These are the activations of a small neural network, seen along a few directions. Each row is one input.
Each table varies a few parts of the input and shows all the possible inputs, shuffled.
Descriptions start from the smaller parts, as in this example, which fits no table here: one of 4 places along a line, together with either a single point or (one of 2 separate values, together with one of 5 places around a ring) or one of 11 places around a ring.
Shared parts are said once, and a part with two or three values counts as separate values.
In the rows, zero is written as 100.

Other details of the inputs vary at random and push rows far along three fixed directions, the same in every table; ignore that.

Table:
R1: [84 95 63 92 126 78 86 146 82 117 122 87 98]
R2: [98 97 108 118 89 115 108 63 104 46 61 112 90]
R3: [87 96 65 86 125 96 66 155 91 126 116 91 112]
R4: [101 89 147 114 90 109 98 109 91 54 68 80 69]
R5: [109 85 117 105 98 94 102 118 97 80 81 80 74]
R6: [53 123 27 94 130 75 88 107 72 102 125 122 115]
R7: [129 83 150 113 82 123 105 106 116 61 67 88 81]
R8: [133 89 104 97 95 92 104 101 125 126 89 88 97]
R9: [92 119 140 112 88 114 117 69 97 55 80 110 91]
R10: [87 93 124 110 100 121 102 80 79 71 100 121 65]
R11: [126 85 112 89 101 73 100 120 108 142 113 71 101]
R12: [112 84 140 116 89 128 96 117 103 49 66 89 78]
R13: [96 132 64 100 100 89 114 51 108 106 105 128 105]
R14: [97 113 100 103 107 112 92 115 98 88 101 98 86]
R15: [79 96 98 121 95 121 99 75 91 32 59 113 86]
R16: [87 141 97 102 92 112 119 43 100 92 101 130 112]
R17: [109 102 73 106 98 94 114 71 112 110 104 115 116]
R18: [104 128 88 94 94 106 111 75 112 126 115 126 129]
R19: [124 80 115 99 85 82 110 96 116 130 106 80 104]
R20: [79 102 110 115 91 106 105 76 95 56 81 108 92]
R21: [42 111 75 101 117 112 76 137 68 60 112 111 104]
R22: [89 85 121 98 99 111 86 151 89 82 102 79 90]
R23: [103 115 115 106 80 98 128 51 115 99 104 118 117]
R24: [107 76 78 93 109 78 99 136 104 132 119 77 100]
R25: [101 123 136 110 83 135 111 74 108 57 69 119 96]
R26: [63 86 85 100 122 105 70 166 76 68 103 85 87]
R27: [83 75 127 99 97 107 81 143 84 79 88 70 88]
R28: [120 75 118 94 100 98 82 141 100 97 78 60 64]
R29: [119 70 87 91 108 87 87 134 105 125 101 75 102]
R30: [128 96 121 85 102 86 103 135 111 143 125 76 107]
R31: [96 109 118 108 87 126 102 90 97 65 87 114 107]
R32: [97 116 107 114 96 122 102 87 106 71 82 117 95]
R33: [109 126 75 93 108 91 105 92 113 136 129 112 113]
R34: [61 74 77 97 118 107 53 150 63 75 86 80 100]
R35: [130 90 135 96 84 112 103 110 113 102 94 89 107]
R36: [134 107 141 91 83 103 116 79 120 121 92 87 96]
R37: [93 107 62 101 101 79 118 72 107 113 114 116 114]
R38: [34 97 47 107 123 99 76 128 61 54 96 107 92]
R39: [134 52 131 95 94 96 106 100 104 137 117 95 94]
R40: [109 76 135 85 98 110 78 138 98 106 75 67 95]
R41: [103 122 59 91 110 83 104 87 107 132 122 112 107]
R42: [116 77 78 86 107 81 81 130 107 145 99 76 103]
R43: [81 110 68 96 105 95 87 83 94 116 100 112 120]
R44: [111 78 127 110 92 104 110 113 110 67 76 81 72]
R45: [132 73 108 81 98 83 84 124 115 155 97 65 108]
R46: [43 104 64 108 123 109 77 141 69 59 109 108 96]
R47: [111 96 91 81 107 83 83 119 100 141 110 77 100]
R48: [98 128 100 103 94 91 124 57 103 116 118 121 121]
R49: [100 103 79 100 96 92 101 64 105 115 103 113 127]
R50: [103 119 59 93 109 85 105 89 106 133 122 110 106]
R51: [99 112 108 120 90 121 111 65 109 54 64 118 84]
R52: [125 99 104 90 94 87 100 94 110 141 106 83 100]
R53: [78 115 106 101 95 120 96 78 92 78 79 115 110]
R54: [108 115 84 107 91 96 115 48 120 101 84 124 108]
R55: [99 127 66 102 108 78 125 68 107 115 124 124 114]
R56: [124 63 138 97 95 106 101 96 101 122 103 102 81]
R57: [49 117 68 107 129 106 79 137 68 62 112 110 95]
R58: [106 95 95 88 96 95 97 92 102 129 109 99 130]
R59: [100 146 85 94 99 104 118 62 111 121 125 129 122]
R60: [61 141 52 89 121 105 88 105 79 112 135 124 122]
R61: [128 94 121 88 100 88 104 136 109 143 126 75 105]
R62: [131 61 148 106 83 96 126 85 109 117 114 96 80]
R63: [114 132 103 111 95 94 134 57 121 103 116 127 111]
R64: [138 81 142 96 75 104 111 88 119 118 87 81 111]
R65: [101 91 112 106 101 94 120 73 88 115 129 124 92]
Each input here is: one of 5 places around a ring, together with either a single point or (one of 2 separate values, together with one of 6 places around a ring).
- The inputs of R11 and R47 match in every part but the place on the ring of 5. If R30 is changed in the same way as R11 into R47, which row does it become? => R59
- The inputs of R51 and R50 match in every part but the place on the ring of 5. If R8 is changed in the same way as R51 into R50, which row does it become? => R41
- Change only the place on the ring of 6 in R24. List by row number the other rows that result. => R19, R22, R27, R38, R46
- Change only the place on the ring of 6 in R61. List by row number the other rows that result. => R1, R4, R5, R48, R57
- List by row number the other rows that have the place on the ring of 5 in common with R31. => R2, R7, R12, R15, R17, R29, R34, R35, R39, R49, R58, R64
- Change only the choice among 2 separate values in R26. List by row number the other rows that result. => R46
- Change only the place on the ring of 5 in R62. List by row number the other rows that result. => R10, R39, R56, R65

Table:
R66: [79 83 122 103 99 120 87 136 88 56 88 93 94]
R67: [120 63 93 78 101 71 89 149 98 173 136 67 122]
R68: [114 92 54 110 100 68 121 83 131 119 84 97 96]
R69: [100 80 73 100 107 101 74 119 95 52 34 75 88]
R70: [129 97 126 103 89 95 128 69 114 110 103 98 78]
R71: [121 104 129 109 81 100 126 84 120 103 103 99 120]
R72: [130 110 124 98 82 111 108 80 119 115 89 101 101]
R73: [64 101 87 104 114 111 83 141 80 71 108 102 118]
R74: [130 76 133 106 83 97 121 68 115 116 100 107 104]
R75: [81 151 82 118 102 99 129 56 101 74 115 135 111]
R76: [134 99 125 105 89 102 128 72 119 108 106 105 80]
R77: [84 112 120 99 104 121 77 135 90 62 72 80 92]
R78: [124 83 127 105 82 107 124 69 115 109 103 108 107]
R79: [65 108 83 93 112 112 66 128 72 86 90 95 96]
R80: [86 100 117 105 109 113 91 138 89 56 92 90 70]
R81: [135 94 129 106 91 94 124 68 118 110 102 109 77]
R82: [124 101 124 96 86 108 106 69 114 118 87 94 95]
R83: [58 144 45 100 113 114 96 49 85 99 113 151 124]
R84: [136 107 126 108 84 99 129 79 119 107 106 105 85]
R85: [52 131 37 93 123 92 80 64 73 119 118 140 124]
R86: [107 89 62 69 125 58 84 166 96 180 156 67 112]
R87: [81 78 119 108 97 119 86 133 80 60 86 95 90]
R88: [117 56 93 78 107 75 89 140 96 172 134 67 117]
R89: [132 74 84 118 78 82 110 65 136 93 73 86 104]
R90: [128 116 127 92 84 111 110 84 127 111 90 100 106]
R91: [89 107 117 112 111 114 93 143 90 54 91 87 78]
R92: [85 88 117 100 109 121 67 120 81 72 69 94 75]
R93: [75 83 123 102 98 114 87 131 84 57 86 87 93]
R94: [135 103 129 106 82 91 130 78 117 113 104 95 83]
R95: [80 105 120 93 101 120 74 129 88 65 72 83 85]
R96: [89 62 62 76 124 63 72 143 77 172 143 83 126]
R97: [59 167 44 101 114 109 101 63 95 94 118 151 144]
R98: [58 133 48 106 119 86 109 49 78 96 127 152 104]
- The inputs of R79 and R67 match in every part but one. If R92 is changed in the same way as R79 into R67, which row does it become? => R74
- What is each input in this table made of? => one of 3 separate values, together with either a single point or (one of 2 separate values, together with one of 5 places along a line)
- Change only the choice among 2 separate values in R87. List by row number the other rows that result. => R67
- Change only the choice among 3 separate values in R95. List by row number the other rows that result. => R86, R93

Table:
R99: [103 98 117 109 93 120 92 90 110 75 71 99 81]
R100: [110 102 127 102 96 110 99 89 102 76 72 94 98]
R101: [99 93 146 95 97 114 79 160 84 88 105 62 78]
R102: [138 90 114 96 94 75 121 76 119 141 112 90 103]
R103: [35 117 72 93 125 122 69 152 52 80 133 97 102]
R104: [106 104 110 104 96 115 101 88 99 76 72 103 77]
R105: [40 144 35 100 127 101 87 71 71 71 104 138 110]
R106: [98 107 115 116 92 105 111 96 107 61 75 95 79]
R107: [130 114 92 110 86 93 131 50 135 127 114 127 123]
R108: [103 108 122 107 88 109 101 89 106 75 67 90 85]
R109: [80 135 69 108 103 112 108 48 92 81 93 145 116]
R110: [129 115 88 110 88 91 131 49 136 128 114 125 115]
R111: [127 73 84 79 102 75 94 149 115 162 128 66 119]
R112: [19 135 63 95 132 105 79 125 58 83 128 132 117]
R113: [120 75 125 104 100 109 92 137 99 79 79 80 81]
R114: [99 102 118 104 84 119 102 85 108 69 69 96 85]
R115: [61 111 57 99 128 95 79 124 73 77 110 111 118]
R116: [113 99 61 85 102 75 111 110 117 154 133 92 118]
R117: [132 81 115 92 79 87 121 80 122 140 115 91 119]
R118: [126 117 95 101 85 99 119 44 131 136 107 124 129]
R119: [74 122 68 113 103 101 117 47 87 79 104 145 98]
R120: [96 97 118 111 98 101 108 82 93 65 81 101 75]
R121: [92 94 127 115 89 105 104 89 93 64 76 97 87]
R122: [123 124 121 100 90 101 139 53 127 148 134 134 121]
R123: [73 83 87 72 137 95 61 190 64 134 137 88 102]
R124: [126 61 95 83 104 78 86 134 108 166 128 75 116]
R125: [140 96 104 93 87 91 109 80 133 147 103 94 99]
R126: [123 77 133 96 97 114 85 129 98 92 71 75 87]
R127: [102 101 125 115 90 109 105 104 105 61 74 92 96]
R128: [123 83 135 95 99 104 87 123 103 92 72 68 85]
R129: [45 116 75 98 128 123 62 149 55 83 133 107 98]
R130: [110 66 130 104 99 108 90 125 87 81 80 82 77]
R131: [121 106 90 106 84 86 129 40 126 135 118 126 107]
R132: [110 69 138 101 102 101 90 125 89 79 81 72 85]
R133: [120 80 130 102 103 100 93 134 103 79 80 72 83]
R134: [137 104 114 92 82 85 112 84 126 145 98 87 122]
R135: [77 119 77 113 102 107 114 46 85 76 105 146 118]
R136: [79 136 66 108 105 111 108 48 93 83 93 142 108]
R137: [139 88 117 95 93 76 120 77 117 140 112 92 111]
R138: [131 114 94 109 85 95 131 49 135 126 115 127 129]
R139: [102 79 132 108 90 99 98 116 96 76 75 74 66]
R140: [115 97 65 86 102 76 108 110 119 155 132 92 123]
R141: [107 102 60 76 101 80 98 104 112 160 125 91 117]
R142: [113 81 137 96 82 118 91 119 107 80 68 74 91]
R143: [82 131 70 115 103 110 117 55 94 68 101 148 121]
R144: [88 91 119 112 85 115 108 80 98 58 79 102 80]
R145: [95 84 124 115 91 116 98 89 98 64 80 105 83]
R146: [94 112 82 104 110 91 106 94 100 87 102 107 96]
R147: [132 92 113 100 85 74 121 79 122 144 109 87 104]
R148: [107 89 111 76 109 91 104 143 104 166 141 81 115]
R149: [113 83 134 97 82 117 92 116 108 81 68 75 86]
R150: [80 133 62 114 105 105 120 54 96 71 101 146 102]
R151: [119 93 73 84 98 78 107 113 117 155 132 91 136]
R152: [119 76 134 101 92 117 82 123 110 88 70 77 81]
R153: [22 139 60 91 136 104 78 115 54 75 131 146 116]
R154: [122 105 92 107 86 88 127 39 127 135 117 126 112]
R155: [99 106 118 117 92 107 108 97 107 61 74 94 84]
R156: [81 133 65 116 106 107 118 53 97 71 100 146 108]
R157: [64 108 36 79 127 77 65 143 77 136 121 88 113]
R158: [87 93 115 111 84 113 111 80 98 58 80 103 75]
R159: [67 105 45 80 125 79 63 146 76 136 119 88 126]
R160: [122 85 132 95 101 103 90 118 105 92 71 67 78]
R161: [101 104 130 97 100 122 90 127 80 84 113 96 84]
R162: [132 75 81 86 107 75 93 140 121 163 126 75 101]
R163: [119 83 128 103 104 99 95 129 106 79 79 71 76]
R164: [38 125 68 87 131 106 58 149 46 76 138 112 103]
R165: [101 102 122 116 90 107 107 101 105 61 74 94 91]
R166: [90 61 67 80 130 78 62 174 71 143 123 69 94]
R167: [90 88 124 111 83 116 107 84 97 58 79 101 88]
R168: [92 92 130 113 89 107 103 91 93 64 77 95 93]
- The inputs of R159 and R149 match in every part but one. If R108 is changed in the same way as R159 into R149, which row does it become? => R114
- What is each input in this table made of? => one of 5 places around a ring, together with either one of 2 separate values or (one of 3 separate values, together with one of 4 places along a line)
- Change only the place on the line of 4 in R132. List by row number the other rows that result. => R102, R120, R137
- Change only the choice among 2 separate values in R112. List by row number the other rows that result. => R101
- Change only the place on the ring of 5 in R162. List by row number the other rows that result. => R106, R116, R146, R150
